Read these off the matrix that follows. Rows and columns are numbered from 0.
1) The entry just right of -14.8?
2) The entry at row 0, column 1?
3) The entry directly above 25.3?
4) The entry directly above 24.0?
5) The entry directly above the largest entry?
6) The entry directly above -4.2?
7) The entry at row 2, column 0?
8) The entry directly above 3.0?
[[-17.2  17.5  17.3  22.2  29.4  20.3]
 [  5.5  -5.7  -4.8  -3.8  -2.7  -4.8]
 [-15.4  16.1  17.4  19.7  21.1  18.8]
 [  5.8  -5.3  -5.1  -4.0  -3.1  -5.8]
 [  5.6  -5.9  -5.9  -5.7  -4.6  -4.9]
 [-14.9  14.9  17.1  17.1  16.6  16.7]
 [  5.4  -4.5  -3.6  -2.4  -2.4  -3.8]
 [-21.9  21.5  25.1  23.2  17.7  23.2]
 [-14.8  14.4  15.7  14.3  11.3  15.4]
 [  5.3  -5.4  -4.6  -4.2  -2.8  -6.0]
 [-18.5  18.9  19.1  23.5  30.5  22.7]
 [ -2.3   2.7   2.7   3.0   1.8   2.7]
 [  5.8  -5.4  -3.8  -3.7  -2.6  -4.4]
 [-24.4  24.0  25.3  30.6  35.5  29.2]
 [-43.7  43.2  46.9  52.5  68.4  49.5]]
1) 14.4
2) 17.5
3) -3.8
4) -5.4
5) 35.5
6) 14.3
7) -15.4
8) 23.5

m =
[[5 4 5 3 7 5 6 2 6 6 6 8 3 6 6 6]
 [6 5 7 1 5 4 6 4 6 8 5 5 2 6 7 8]
 [5 4 6 4 7 4 6 3 6 6 6 7 4 4 6 7]
 [4 5 6 3 4 3 4 3 6 3 4 7 0 5 7 6]]
Counting starts at 0.
Report the entry in the top-right corner.
6
Report the entry in the top-left corner.
5
Report the minimum.
0
Report the entry in row 1 and column 0.
6
Report the entry in row 0 and column 2.
5
The entry in row 2 and column 0: 5
Report the entry at row 0, column 1.
4
The entry in the bottom-right corner: 6
The entry just left of the smallest entry: 7
Report the entry directly above the smallest entry.
4
The entry in the bottom-left corner -> 4

Questions about the array below. Rows and columns are numbered from 0.
1) Give the entry just left of -44.2.
2) Give the entry in the top-right corner.
3) Give the entry directly below -15.4.
4) Give the minimum.
5) Give the entry in the top-left corner.
6) Give the entry just right of -60.6.
7) Give the entry in row 0 and column 1.
8) Give the entry at row 1, column 0.
[[  1.4  21.4 -22.6   4.1  61.4  10.6 -15.4  25.3  11.3  43.8  13.4  -0.3]
 [-20.3 -11.3 -32.5  10.4  61.4 -11.2 -25.3  -8.3   4.2  44.9 -31.9   6.5]
 [ -6.7  32.1 -26.0   4.4  61.4  11.1 -46.2   0.4  -5.8  64.3 -10.8   1.4]
 [ -9.7  25.0 -35.3 -15.1  61.4   8.6 -47.4   5.4  -2.1  57.2 -31.8   6.5]
 [-22.6   2.1 -41.7 -17.1  61.4 -13.0 -15.6  20.8 -11.1  48.8 -32.5  13.8]
 [-30.8  13.3 -45.1  -4.9  61.4   8.4 -55.2  18.7 -23.6  13.7 -19.2  24.1]
 [ -7.1  -5.7 -38.4  -5.5  61.4   0.1 -21.0  32.6  13.8  48.9   8.6   9.9]
 [ -1.0  -8.1 -44.5  -8.3  61.4  -1.4 -23.7  31.8  13.0  30.1   2.0   2.9]
 [-12.1  -5.3 -28.4   8.1  61.4   3.2 -26.1  -9.9   3.1  59.8 -18.6   9.5]
 [-18.6  23.0 -44.6  14.0  61.4 -20.3 -60.6  24.6  26.3  23.6  -6.0  28.9]
 [  3.9   0.9 -42.2  -2.6  61.4   2.6 -44.2 -21.6  -5.4  46.9 -32.5   5.0]
 [-11.3 -15.3 -47.2  15.5  61.4 -18.3 -42.8  -1.4   1.3  17.3 -21.2  -0.9]
 [ -8.1  -7.0 -39.7 -26.8  61.4  13.4 -18.2  30.7  18.7  36.5 -16.3  11.3]
 [  9.7  -2.4 -50.8  -5.5  61.4 -17.1 -26.9  -5.6  -6.2  26.0 -29.4  -1.9]
 [  6.8  35.2 -52.9 -11.2  61.4 -22.9 -30.9  14.2  -6.9  32.0 -17.6  24.8]
 [-22.4  -9.2 -28.9  -7.2  61.4   2.2 -15.6  11.5  12.1  55.1 -26.3  14.2]]
1) 2.6
2) -0.3
3) -25.3
4) -60.6
5) 1.4
6) 24.6
7) 21.4
8) -20.3

Questions about the table below.
1) The entry just right of -22.9?
2) The smallest entry?
3) The entry just right of 4.3?
4) The entry just right of the largest entry?
((-23.7, 1.5, 9.5, -1.4, -8.7, 7.3, -3.5, 2.6, 7.7, -13.7), (-20.3, 4.3, 4.8, -2.1, -4.3, 7.8, -7.2, 3.8, 8.8, -15.7), (-20.8, 1.4, 9.0, 2.0, -4.3, -0.2, -11.3, 6.5, 16.3, -13.0), (-21.9, -4.8, -3.9, -3.8, -2.2, 7.7, -3.7, 11.0, 15.4, -16.8), (-17.7, 1.4, 9.3, 6.0, -0.6, 6.8, -8.4, 4.2, 10.5, -19.9), (-24.3, 3.5, 7.2, -4.1, -0.7, 7.3, -14.3, 9.1, 15.7, -20.6), (-24.8, -5.1, 1.9, 6.5, 3.3, 5.5, -9.1, -1.6, 9.2, -13.5), (-20.7, 1.6, 9.3, 7.2, -0.6, 5.6, -10.5, 0.1, 7.7, -19.2), (-17.5, -0.3, 0.6, 2.2, -0.7, 1.8, -11.0, 8.2, 9.6, -19.2), (-13.9, 3.8, -2.9, -2.4, -2.6, 11.7, -6.1, 1.7, 4.6, -17.6), (-16.7, 2.2, -2.8, 4.7, 0.0, 1.2, -5.5, 5.3, 4.6, -12.4), (-22.3, 5.0, 8.0, -2.8, -8.0, 7.0, -3.4, 4.6, 4.6, -18.0), (-17.4, 0.3, 2.2, -3.0, -4.4, 2.7, -13.2, 5.0, 12.5, -13.8), (-22.9, 2.6, 5.0, -2.1, -1.1, 6.1, -11.5, 5.8, 15.0, -18.0), (-16.6, -6.2, 4.4, 5.8, -6.3, 0.6, -2.4, 4.8, 3.7, -13.6), (-22.0, 1.3, 7.8, 0.1, -6.4, 5.8, -5.5, 5.3, 7.1, -16.5))
1) 2.6
2) -24.8
3) 4.8
4) -13.0

B =
[[ -2.3  -2.2  -2.2  -0.1  -1.8  -2.3 -16.4  -2.7  -1.4  -4.1  -0.5  -2.0
   -1.4  -2.6]
 [ 16.3  -4.2 -10.4   2.0  -3.8 -10.6 -40.2  -4.6  21.3  -5.8  -1.1  22.1
   28.4  -4.7]
 [ -7.1  -4.8  29.2   2.7  -4.6  33.8  60.2  -5.0  -8.3  -5.9  -3.5 -12.0
  -21.4  -5.0]
 [ 32.1  -9.0  11.6   7.1  -8.8  15.9   9.5  -9.1  39.4  -9.6  -4.8  38.5
   41.4  -9.2]
 [ 18.7  -3.7 -18.5   1.5  -3.3 -19.9 -60.2  -4.2  24.5  -5.5  -0.4  26.1
   35.2  -4.2]
 [-10.1  -2.1   8.8  -0.1  -1.8  10.1  12.2  -2.5 -11.2  -3.9  -1.1 -13.0
  -16.9  -2.5]
 [ 18.7  -4.7  -9.2   2.5  -4.4  -9.2 -37.9  -5.1  24.2  -6.2  -1.4  24.8
   31.3  -5.2]]
Read off the entry just right of -3.7.
Answer: -18.5
The entry just left of the smallest entry -> -19.9
The maximum is 60.2
The entry just right of the largest entry: -5.0
The entry just right of -10.1 is -2.1
The entry just right of the smallest entry is -4.2
Read off the minimum.
Answer: -60.2
Read off the entry just left of 39.4.
Answer: -9.1
Read off the entry just left of -11.2.
Answer: -2.5
Read off the entry just left of 2.0.
Answer: -10.4
Read off the entry just right of -3.5.
Answer: -12.0
Read off the entry just left of -9.0.
Answer: 32.1
The entry just right of 2.7 is -4.6
The entry just right of -5.5 -> -0.4
